A small network was shown many inputs. Here are its activations along a few directions, one row for each input.
In each table, some parts of the input vary, and every possible input appears once, in random order.
Descriptions start from the smaller parts, as in this example, which fits no table here: one of 6 places along a line, together with either a single point or one of 11 places along a line or (one of 3 separate values, together with one of 5 places around a ring).
Shared parts are said once, and a part with two or three values counts as separate values.
In the rows, zero is written as 128.

Other details of the inputs vary at random and push rows far along two fixed directions, the same in every table; ignore that.
To show where, the next rows are all for the same input, with only those details redrawn:
[ 74  54 119 159 137 173  50 144 136 115  72]
[171 207 129  85  89 136 183  63  81 134 120]
[186 200 116 134 123  55 162 192  66 145 171]
[134 159 130  92  92 177 147  42 104 124  85]
[ 76  51 116 171 145 155  44 174 133 117  83]
[149 153 117 141 126  95 126 173  89 135 137]
[140 163 128  99  98 160 147  66  99 127  97]

Table:
r1: [ 83  19 127 191 171 164  76 156 182 147 146]
r2: [128 164 147  91  70 169 164  56 156 117  82]
r3: [138 175 139  95 111 145 155  62 134  80  99]
r4: [126 156 148  91  65 202 190  29 143 120  75]
r5: [176 176  98 127 159  31 157 199  83 183 237]
r6: [133 163 143  61  76 183 164  24 151  92  72]
r7: [ 79  26 139 167 206 108  61 163 167 117 147]
r8: [ 88  41 141 199 125 182  83 142 163 106  83]
r9: [183 182 117 111 161   6 165 240 120 159 248]
r10: [ 92  46 142 189 175 110  64 178 149  79  89]
r11: [106  81 118 153 158 118 122 190 165 166 170]
r12: [163 199 134  76 147  85 183  96 126 131 201]
r13: [132 162 133  80  84 196 153  12 107 122  74]
r14: [180 187 120 131 152  11 172 244 130 184 244]
Q: What do these inputs look like to the network?
A: one of 2 separate values, together with either a single point or one of 6 places along a line
Q: Changing only the choice among 2 separate values turns r5 into r13. The same change can be made to r14. Which row results?
A: r2
Q: Change only the place on the line of 6 in r7. List by row number the other rows that result.
A: r1, r9, r11, r12, r14
Q: Change only the choice among 2 separate values in r9. List by row number the other rows that result.
A: r6

Table:
r15: [105  97 140 139 117 172  87  78 139  69  61]
r16: [152 143 140 114 113 102 168 121  91 143 101]
r17: [121 105 115 171 109 181  99 109 108 127  95]
r18: [188 195 143  89 137  88 193  82 124 117 193]
r19: [158 151 141 137 119  93 156 107  70 134 101]
r20: [ 97 106 118 101 115 169 122  91 143 152 129]
r21: [121 120 117 174 154  76  70 207 102  98 123]
r22: [150 186 113  81 106 136 157 108  96 127 115]
r23: [177 202 145 114  97 118 209 117 112 104 130]
r24: [127  97 125 157 160  57 104 234 161 117 176]
r25: [154 180 118  92  90 141 164 110  82 141 132]
r26: [103  91 138 115 110 177 102  94 158  79  64]
r27: [105  84 143 106 127 141 141  74 148 154  98]
r28: [161 190 110 121 124 103 137 136  72 123 131]
r29: [165 183 124  94 134 115 175  90  92 161 199]
r30: [ 94 115 137 107 118 156  95  97 164 116  89]
r31: [122 110 144 180 140  94 117 221 162 118 142]
r32: [116 102 114 141  98 195 117 110 127 135  90]
r33: [103  62 147 132 164 140 112  82 141 147 118]
r34: [170 181 149 119 144 111 203  91 132 118 186]
r35: [ 96  73 151 125 116 149 109  95 151 151  71]
r36: [114 105 120 148 104 178 112 119 151 157 110]
r37: [ 92  97 124 121 110 175  90 117 143 150 104]
r38: [131  92 109 183 170 113 107 189 130 160 193]
r39: [162 199 125  80 121  73 183 121 123 136 177]
r40: [102 107 121 132 107 187  88  84  98 118  85]
r41: [104 112 134  98 154 158 111  54 154 112 129]
r42: [179 197 114 107  96 115 209 104 114 175 185]
r43: [113 112 108 155 156  77  75 249 134 148 152]
r44: [162 177 145 158 117 112 167 130 100  92 123]
r45: [101  97 147 117 114 168  98  92 183 103  81]
r46: [118  99 132 180 161  75 129 237 164 120 174]
r47: [105  99  96 147 169  73  88 240 142 147 171]
r48: [117 113 115 147 146  85  86 217 122 106 123]
r49: [ 94 100 120 102 162 175  99  72 147 129 129]
Q: What do these inputs look like to the network?
A: one of 5 places along a line, together with either a single point or one of 6 places along a line
Q: Changing only the place on the line of 5 turns r37 into r40. The same change can be made to r35. Which row results?
A: r19
Q: Change only the place on the line of 5 in r46. List by row number the other rows that result.
A: r23, r31, r34, r44
Q: Start at r23 and move only the place on the line of 6, one step at a time. The first step leads to r26. Which rows follow, in order?
A: r48, r22, r25, r32
